A small network was shown many inputs. Here are its activations along a few directions, one row for each input.
Each table varies a few parts of the input and shows all the possible inputs, shuffled.
Descriptions start from the smaller parts, as in this example, which fits no table here: ring(8) and (point or (values(2) and line(4)) or ring(9)).
Shared parts are said once, and a part with two or three values counts as separate values.
In the rows, zero is written as 128.

Other details of the inputs shift rows strongly along two fixed directions, in all tables alike. That doesn't count.

Rows:
row 1: [162  37  92  89  58 168 166 118  42 144 127 182 158]
row 2: [150 224 147 172 165 111  88 136 208  81 137 103  96]
row 3: [153 197  84 163  76 182 168  75  97 154 153 104 156]
row 4: [157 205 123 172 107 150 138 109 173 111 140 102 128]
row 5: [165 218  68 187  41 200 189  57 101 155 158  96 174]
row 6: [130  73 164  76 165 115 117 166 141 103 122 136 109]
row 7: [151  40 103  86  54 174 181 120  48 137 128 174 152]
row 8: [131  80 154  70 181 106  88 151 115 120 123 141 114]
row 9: [134 237 144 158 189 111  85 124 190 102 147  83 102]
row 10: [125 218  66 200  44 190 186  54  97 187 148  96 181]
row 11: [130 218  55 200  50 184 163  45  85 195 151  95 186]
row 12: [114  82 173  60 194 107  88 152 118 114 119 128  99]
row 13: [160  38  92  86  65 168 165 115  36 147 129 176 163]
row 14: [ 85 239 160 180 193 100  93 116 176 125 143  79  94]
row 15: [145 229 141 168 165 120 101 130 204  97 144  87 102]
row 16: [ 99  63 165  96 157 104 126 174 161 120 111 140 121]
row 17: [123  54 115  98 112 111 151 146  91 127  89 153 127]
row 18: [158 221  68 180  48 200 188  51  93 166 159  92 174]
row 19: [137  73 156  84 161 107 104 162 136  95 120 153 102]
row 20: [103  68 147 102 165  83  97 165 135 130 125 150 118]
row 21: [110 227 128 186 176  89  75 120 184 132 147  90 117]
row 22: [165 222  56 187  53 193 169  48  72 160 160 111 167]
row 23: [ 91  58 147 100 120 127 160 143  87 140 126 158 126]
row 24: [121  54  76 111  36 178 188  92  36 193 129 155 192]
row 25: [138  59 135  79 119 139 142 143  93 117 126 154 130]
row 26: [148 229 133 169 174 114  87 120 184  97 146  93 107]
row 27: [133  81 156  74 188  99  86 162 131 111 123 144 109]
row 28: [117  86 171  66 187 105  96 157 130 108 122 130 103]
row 29: [ 75  79 183  93 182  92 116 163 132 121 121 138  98]
row 30: [128 220  96 182 129 120 122  93 131 136 109  87 123]
row 31: [ 98  71 182 115 154  92 123 180 159  94 114 161  92]
row 32: [148  37 111  81  54 177 192 120  64 143 126 161 156]
row 33: [124  61 146  63 128 143 146 131  94 139 124 132 136]
row 34: [110  64 147 108 157  84  99 171 142 119 124 154 119]
row 35: [ 90  71 171  89 175  98 118 172 162 126 111 134 116]
row 36: [128  43 123 120  93 114 131 154 110 128 119 181 135]
row 37: [134 237 143 156 197 108  72 114 179 108 144  82 101]
row 38: [118  44 141 108  93 134 158 157 131 128 107 167 137]
row 39: [131 216  94 184 123 118 129 100 141 131 110  92 127]
row 40: [131 238 145 156 185 120  92 115 185 116 145  71 106]
row 41: [123  69 148 105 157  75 114 181 158  88  82 148  95]
row 42: [124 215 129 189 156 101  94 136 221 116 137  94 124]
row 43: [120  60  73 119  44 167 170  84  10 194 135 162 177]
row 44: [108  60 152  97 157  96 110 172 159 123 116 143 130]
row 45: [ 92  68 173 107 152  98 132 173 143 106 120 156  98]
row 46: [126  53  73 116  32 177 194  98  44 188 131 161 192]
row 47: [165 229  55 182  64 193 147  37  55 176 157 103 170]
row 48: [111  64 152 109 160  78  93 178 156 112 121 158 110]
row 49: [124 235 156 145 196 117  85 111 188 120 141  61 105]
row 50: [113  80 176  59 193 110  95 153 125 119 119 121  99]
row 51: [169 189  87 180  53 182 169  86 115 132 145 122 149]
row 52: [131 236 144 152 201 110  66 107 167 114 142  79  98]
row 53: [159  54 127  93 107 134 127 146  99 114 119 176 130]
row 54: [102  62 165  98 149 104 127 177 167 116 109 146 116]
row 55: [157 225 136 179 158 114  87 126 196  87 138 108 100]
row 56: [152 189  60 197  56 150 173  87 105 137 114 116 153]
row 57: [ 89  70 174 105 160  99 131 170 137 109 122 150 104]
row 58: [129 214 138 194 157  96  86 144 236 106 131 102 118]
row 59: [130  64 152 110 149  76 113 185 163  81  76 158  93]
row 60: [103  36 111  87  68 170 182 107  40 184 115 153 166]
Each input here is: line(6) and (point or line(4) or line(5)).
The inputs of row 19 and row 26 match in every part but the line(6) part. If row 41 is changed in the same way as row 19 into row 26, which row does it become? -> row 56
List by row number the other rows that have the line(6) part in common with row 36. -> row 2, row 4, row 31, row 38, row 51, row 53, row 55, row 58, row 59
List by row number the other rows that have the line(6) part in common with row 24. -> row 8, row 10, row 21, row 28, row 29, row 33, row 37, row 39, row 40
Start at row 13 and move only the line(5) part, one step at a time. The first step leads to row 26. Which rows follow, in order? -> row 25, row 6, row 5

Rows:
row 61: [155  31 137  78 130 114 105 171 132 107 122 175 129]
row 62: [159 203  87 164  88 170 149  76  94 145 140 109 142]
row 63: [152 186  86 189  61 163 165  92 123 128 134 124 146]
row 64: [126 159 141 154 163  88  99 153 186  98 113 114 103]
row 65: [126  52 173  55 177 111 105 164 123  98 112 145  95]
row 66: [152 186 122 140 116 155 138 100 128 120 144 104 127]
row 67: [ 96 160 142 164 148 105 115 139 174 136 130 111 128]
row 68: [145 171 123 163 103 136 144 124 161 109 132 120 126]
row 69: [134 175 145 129 185 102  88 134 159 106 125  98 101]
row 70: [120 180 159 128 209  86  70 146 173 102 130  99  87]
row 71: [120  45 102 112  73 137 168 130  69 144 109 172 152]
row 72: [157 186  94 183  61 175 179  99 136 128 144 121 152]
row 73: [172  52 109  69 100 159 127 122  66 136 139 165 153]
row 74: [ 91 173 160 126 191 110  97 131 174 140 144  87 118]
row 75: [124  54 105  90  86 155 164 104  36 165 128 156 155]
row 76: [139 199  82 166  96 159 144  74  88 152 141 108 150]
row 77: [129 170 108 175 113 119 129 124 143 125 128 123 126]
row 78: [ 96 158 157 152 181  79  88 155 197 117 119 112 105]
row 79: [ 83 155 162 148 181  89 100 157 208 130 131 103 114]
row 80: [ 96  50 168  60 179 100 103 157 113 133 114 140 114]
row 81: [152 186  82 188  65 157 162  95 119 137 129 127 146]
row 82: [109  35 127 105 105 116 149 146  93 142 111 168 138]
row 83: [ 89  48 175  62 179 106 108 160 115 138 120 136 120]
row 84: [149  56 125  73  85 180 176 119  64 137 132 154 145]
What is each input in this table made of? -> values(2) and (point or line(11))
The inputs of row 84 and row 72 match in every part but the values(2) part. If row 66 is changed in the same way as row 84 into row 72, which row does it become? -> row 68

Rows:
row 85: [112  28 146  89 137  98 119 176 128 118 105 167 122]
row 86: [121  17 143  56 139 118 127 151  78 135 111 163 127]
row 87: [138 136 101 133 100 150 136  99  89 149 139 128 147]
row 88: [124 189 165 151 189  89  87 153 209  93 128 101  97]
row 89: [132 158  96 173  79 143 158 105 117 135 124 127 139]
row 90: [142 184 114 169 106 142 132 109 150 128 141 114 137]
row 91: [123 182 154 135 192 100  87 139 173 106 131 101  95]
row 92: [141 151 113 136 109 149 145 110 114 132 136 120 139]
row 93: [129 163 151 126 174 111  92 143 177 106 134 108 110]
row 94: [144 145  93 137  84 163 148  92  86 153 143 126 152]
row 95: [123 178 153 152 174  93  87 154 205 100 130 108 104]
row 96: [125 166 151 128 175 113 100 137 162 108 131 110 102]
row 97: [136 145  91 145  85 159 151  87  67 157 133 129 149]
row 98: [142 157 114 145 110 148 139 113 129 133 134 120 138]
row 99: [137 138 101 135 108 143 126 100  93 152 138 129 150]
row 100: [123 159 109 171 110 122 136 125 141 126 122 129 130]
row 101: [143 121 104 132  80 163 165 107  89 141 134 134 150]
row 102: [126  11 150  67 122 123 135 163 106 123 116 175 134]
row 103: [140 191 112 155 121 145 132 102 130 131 143 105 131]
row 104: [114  16 138  86 124 104 134 170 112 125 100 174 128]
row 105: [119 182 154 162 183  81  78 157 217  99 127 106  97]
row 106: [146 134 104 131  95 159 145 105 105 141 143 131 152]
row 107: [142 130  85 137  72 166 165  85  57 158 138 132 158]
row 108: [113  27 154  74 130 109 140 168 112 112 102 165 115]
row 109: [122 166 145 132 183  98  76 136 161 119 130 107 110]
row 110: [125 162 150 127 171 111 107 138 164 103 123 107 104]
row 111: [135 193 107 161 123 140 128  95 114 137 139 108 131]
row 112: [126 166 146 127 176 105  96 137 159 113 132 105 105]
row 113: [128 161 153 141 167 102 101 148 187 106 124 115 108]
row 114: [142 114  97 142  70 154 158 112 103 145 137 146 156]
row 115: [126 147 148 128 156 118 117 139 156 107 121 114 109]
row 116: [135 140 141 131 150 119 110 138 165 114 136 121 121]
row 117: [108 164 126 146 125 142 131 109 135 154 145 104 143]
row 118: [134 138 101 135 103 144 138 100  82 150 132 125 145]
row 119: [133 171 117 142 128 135 130 106 119 129 131 109 123]
row 120: [120 174 155 151 172  95  99 152 192  99 125 112  98]
row 121: [135 162 115 139 115 146 141 104 114 130 131 116 129]
row 122: [132 148 146 132 158 113 109 142 170 110 127 114 112]
row 123: [127 156 151 133 163 117 110 142 163 107 127 114 106]
row 124: [148 135  95 147  67 170 163  97  98 146 140 131 155]
row 125: [145 166 108 153  98 156 140 105 126 136 142 118 143]
row 126: [140 161  95 176  87 141 141 107 133 141 139 128 148]
row 127: [127 167  95 179  88 133 151 109 126 132 121 126 139]
row 128: [140 134 110 141  89 157 159 109 104 135 133 130 139]
row 129: [ 90  47 167  70 159 111 128 159 117 138 120 139 122]
row 130: [130 163 149 126 178 109  87 139 174 111 140 111 111]
row 131: [127  20 151  62 134 126 129 162 107 122 119 165 130]
row 132: [110 154 111 149  94 160 163  93  97 165 142 114 150]
row 133: [136 158  97 147  97 152 149  88  84 145 132 119 141]
row 134: [132 128 135 113 145 127 118 131 133 125 128 125 122]
row 135: [114  27 144  90 139  97 118 174 129 119 109 170 126]
row 136: [122  20 152  56 133 129 141 158  87 121 112 165 121]
row 137: [102 122 141 117 145 127 129 129 133 148 131 117 134]
row 138: [129 184 151 135 194  97  74 138 186 109 141 100 105]
row 139: [138 133 105 147  87 143 152 117 119 138 128 137 144]
row 140: [122  35 159  69 144 114 131 167 119 112 113 154 116]
row 141: [122 141 138 147 144 101 115 147 165 112 122 125 113]
row 142: [118  18 143  82 124 108 136 168 113 125 103 171 124]
row 143: [134 125 134 114 138 130 124 133 133 123 127 126 126]
row 144: [113  21 148  84 125 110 140 167 108 120 104 172 117]
row 145: [147 134  91 134  69 175 160  90  79 153 143 133 158]
row 146: [116  34 156  77 138 105 130 173 123 113 109 161 117]
row 147: [122 163 157 142 166 101 107 145 181  99 119 113 102]
row 148: [107 128 114 132  93 156 167  97  89 162 133 120 149]
row 149: [139 169 113 141 128 136 124 109 125 136 136 112 130]
row 150: [137 129  96 132  96 148 140  98  77 156 129 131 150]
row 151: [140 143 103 154  72 162 167 102  99 140 132 136 147]
row 152: [122  23 145  59 145 116 116 152  88 133 120 163 129]
row 153: [126 158 152 136 164 109 111 141 172 101 122 108 102]
row 154: [104 112 138 115 139 132 128 128 128 151 140 123 142]
row 155: [134 133  83 167  63 147 167 107  97 146 126 140 156]
row 156: [118 156 142 128 172 102  96 130 140 118 119 109 107]
What is each input in this table made of? -> line(6) and (point or line(11))
The inputs of row 135 and row 100 match in every part but the line(6) part. If row 152 is changed in the same way as row 135 into row 100, which row does it become? -> row 111
The inputs of row 154 and row 117 match in every part but the line(6) part. If row 131 is changed in the same way as row 154 into row 117, which row does it become? -> row 125
Start at row 85 and move only the line(11) part, one step at a time. The first step leads to row 105. Which rows follow, in order? -> row 95, row 90, row 124, row 125, row 93, row 145, row 94, row 87, row 109
Start at row 121 and move only the line(6) part, one step at a time. The first step leads to row 96. Which rows follow, in order? -> row 103, row 134, row 145, row 130
Start at row 127 and move only the line(11) part, one step at a time. The first step leads to row 89. Which rows follow, in order? -> row 108, row 147, row 153, row 115, row 110, row 121, row 119, row 133, row 156
List by row number the other rows that have the line(6) part in common with row 88. -> row 92, row 101, row 103, row 107, row 112, row 118, row 129, row 140, row 141, row 146, row 155
